Small tables with named rows and columns. After each table, cells are looked up by row and column.

Table rutes
|  | geza | sus | zuz | durar | pif |
|---|---|---|---|---|---|
| beli | 23.30 | 40.63 | -23.51 | 18.03 | -96.39 |
| zas | -6.01 | -6.29 | -24.83 | 4.77 | -21.77 |
| kiz | -5.87 | -13.51 | -27.70 | 97.19 | -76.41 |
| folinus | -10.06 | -24.52 | -0.90 | -14.95 | -68.57 |
| sak | -25.76 | -51.56 | -7.61 | -5.90 | -25.64 |

sus of zas: -6.29
sus of beli: 40.63
pif of kiz: -76.41
pif of zas: -21.77
geza of folinus: -10.06
geza of kiz: -5.87
sus of kiz: -13.51
pif of beli: -96.39
zuz of zas: -24.83
zuz of beli: -23.51
zuz of kiz: -27.70
durar of sak: -5.90

pera.csv
,bogolo,zeza,muk
surosak,221,221,436
buv,749,544,356
diraro,296,-68,-732
pas,615,695,614
refam,569,548,211
buna,153,15,-499
bovip,650,664,590
duv,423,655,70
kifuf,33,-7,-411
ger,644,607,557
let,303,645,-102
pev,7,101,-317

What is the zeza of surosak in pera? 221
What is the muk of buv in pera? 356
What is the muk of buna in pera? -499
What is the muk of surosak in pera? 436
What is the muk of pev in pera? -317
What is the bogolo of pas in pera? 615
What is the muk of diraro in pera? -732
What is the muk of bovip in pera? 590
What is the zeza of pas in pera? 695
What is the bogolo of pev in pera? 7
What is the zeza of buna in pera? 15
What is the bogolo of let in pera? 303
What is the zeza of buv in pera? 544
What is the bogolo of bovip in pera? 650
What is the zeza of pev in pera? 101
Row with the largest zeza: pas

Table zuf
	liko	tarivo	tezabe	gozudo
tof	13.023	8.567	13.854	8.881
nadakot	7.367	4.511	12.596	36.817
noso	1.225	11.981	4.213	31.299
muv	13.736	28.551	-44.428	13.485
kunono	13.223	9.734	13.822	4.983
nul	22.282	11.060	0.187	-17.556
nur	22.090	-0.217	51.665	-51.593
zokirid	10.939	12.487	11.701	7.949
gog	18.714	14.272	-8.312	27.768

What is the gozudo of nadakot in zuf?
36.817
What is the tarivo of muv in zuf?
28.551
What is the liko of muv in zuf?
13.736
What is the tarivo of nadakot in zuf?
4.511
What is the liko of nadakot in zuf?
7.367
What is the tezabe of nur in zuf?
51.665
What is the tezabe of noso in zuf?
4.213
What is the liko of gog in zuf?
18.714
What is the tarivo of nul in zuf?
11.060
What is the tezabe of zokirid in zuf?
11.701
What is the tarivo of kunono in zuf?
9.734
What is the tarivo of zokirid in zuf?
12.487
What is the tezabe of nadakot in zuf?
12.596
What is the gozudo of noso in zuf?
31.299
Row with the largest liko: nul

disag:
        zunanab  govini  mosamem  nunolag  kurek
mibupo      127      61      169      205    167
kul         166     214       77       39    104
karuda      218     101       94      111    219

kurek of mibupo: 167
zunanab of karuda: 218
govini of kul: 214
zunanab of mibupo: 127
govini of karuda: 101
mosamem of kul: 77
zunanab of kul: 166
govini of mibupo: 61
Which row has the largest zunanab? karuda

maruval:
         bivaro  fasume    dek  dalim    maf
fofare     -731   -6548  -3698  -4692  -3429
fadezug   -3429   -7517  -3730  -4705  -4593
fep       -4095   -7756  -4276  -4684  -4586
dov       -3861   -7672  -4003  -4715  -4061
ditufud    6370   -3998   -571  -4700  -4316
rasi      -2045   -7020  -4214  -4704  -2801
zolo      -2908   -7330  -3968  -4717  -3092
tibo       1018   -5920  -2620  -4684  -3731

What is the dalim of rasi in maruval?
-4704
What is the fasume of tibo in maruval?
-5920
What is the bivaro of fofare in maruval?
-731
What is the dek of tibo in maruval?
-2620
What is the maf of fadezug in maruval?
-4593
What is the fasume of zolo in maruval?
-7330
What is the bivaro of dov in maruval?
-3861
Row with the largest bivaro: ditufud

lanepel =
cols = vuk, zas, kodi
pogaf: [170, 98, 128]
vinal: [236, 138, 125]
zuramek: [74, 87, 137]
raz: [147, 172, 133]
teni: [74, 84, 137]
dipivuf: [191, 199, 127]
ruvopu: [165, 122, 95]
pom: [242, 48, 111]
zes: [136, 177, 133]
ganili: [141, 74, 95]
naz: [121, 205, 131]
teli: [97, 130, 102]
loke: [225, 26, 115]
sogur: [29, 0, 116]

pogaf, kodi => 128
teni, zas => 84
zes, zas => 177
raz, zas => 172
zuramek, vuk => 74
ruvopu, vuk => 165
teli, kodi => 102
ganili, kodi => 95
sogur, zas => 0
ganili, vuk => 141
dipivuf, kodi => 127
sogur, kodi => 116
loke, kodi => 115
naz, kodi => 131
zes, vuk => 136
dipivuf, zas => 199
loke, zas => 26
ruvopu, kodi => 95
naz, zas => 205
zuramek, kodi => 137
Row with the largest vuk: pom

furudak:
           duk    giv    luz    lub
nud      0.379  0.390  0.449  0.380
reb      0.470  0.516  0.486  0.426
nobufi   0.438  0.368  0.470  0.499
papin    0.029  0.245  0.299  0.517
tifavab  0.358  0.539  0.591  0.427
bapig    0.574  0.231  0.432  0.438
vok      0.653  0.405  0.519  0.336
tedu     0.889  0.471  0.475  0.472
mogokeb  0.493  0.426  0.392  0.523
fera     0.346  0.296  0.431  0.400
kat      0.209  0.492  0.402  0.484
dev      0.473  0.425  0.487  0.517
sigap    0.440  0.464  0.456  0.449
levifo   0.204  0.489  0.610  0.366

luz of levifo: 0.610
duk of mogokeb: 0.493
giv of nud: 0.390
lub of nobufi: 0.499
duk of dev: 0.473
giv of tifavab: 0.539
giv of vok: 0.405
duk of nobufi: 0.438
lub of mogokeb: 0.523
duk of levifo: 0.204
duk of sigap: 0.440
lub of bapig: 0.438
luz of mogokeb: 0.392
duk of tedu: 0.889
giv of sigap: 0.464
giv of dev: 0.425

dela.csv
,sefalig,mef,tori,nir,vutulez,fefezo,kadot,sidoref,lofib,lobalo
kop,0.5,0.4,0.7,0.6,0.6,0.6,0.6,0.7,0.7,0.7
napimuv,0.7,0.3,0.6,0.7,0.5,0.4,0.4,0.8,0.6,0.8
lum,0.6,0.5,0.5,0.5,0.6,0.6,0.6,0.8,0.5,0.8
lozok,0.7,0.5,0.8,0.6,0.6,0.8,0.7,0.4,0.7,0.4
muloles,0.7,0.5,0.6,0.9,0.6,0.6,0.5,0.4,0.7,0.6
gati,0.7,0.4,0.6,0.6,0.6,0.8,0.7,0.5,0.6,0.4
gopin,0.4,0.4,0.4,0.5,0.5,0.4,0.4,0.7,0.5,0.8
buze,0.5,0.6,0.8,0.7,0.6,0.7,0.6,0.3,0.7,0.2
lel,0.7,0.5,0.5,0.9,0.6,0.5,0.4,0.5,0.6,0.4
tol,0.6,0.7,0.4,0.9,0.5,0.5,0.4,0.5,0.5,0.4
giguma,0.4,0.7,0.6,0.5,0.6,0.8,0.7,0.4,0.6,0.2

What is the lofib of tol in dela?
0.5
What is the nir of buze in dela?
0.7
What is the sefalig of lum in dela?
0.6
What is the mef of kop in dela?
0.4
What is the vutulez of napimuv in dela?
0.5
What is the nir of giguma in dela?
0.5
What is the lofib of giguma in dela?
0.6

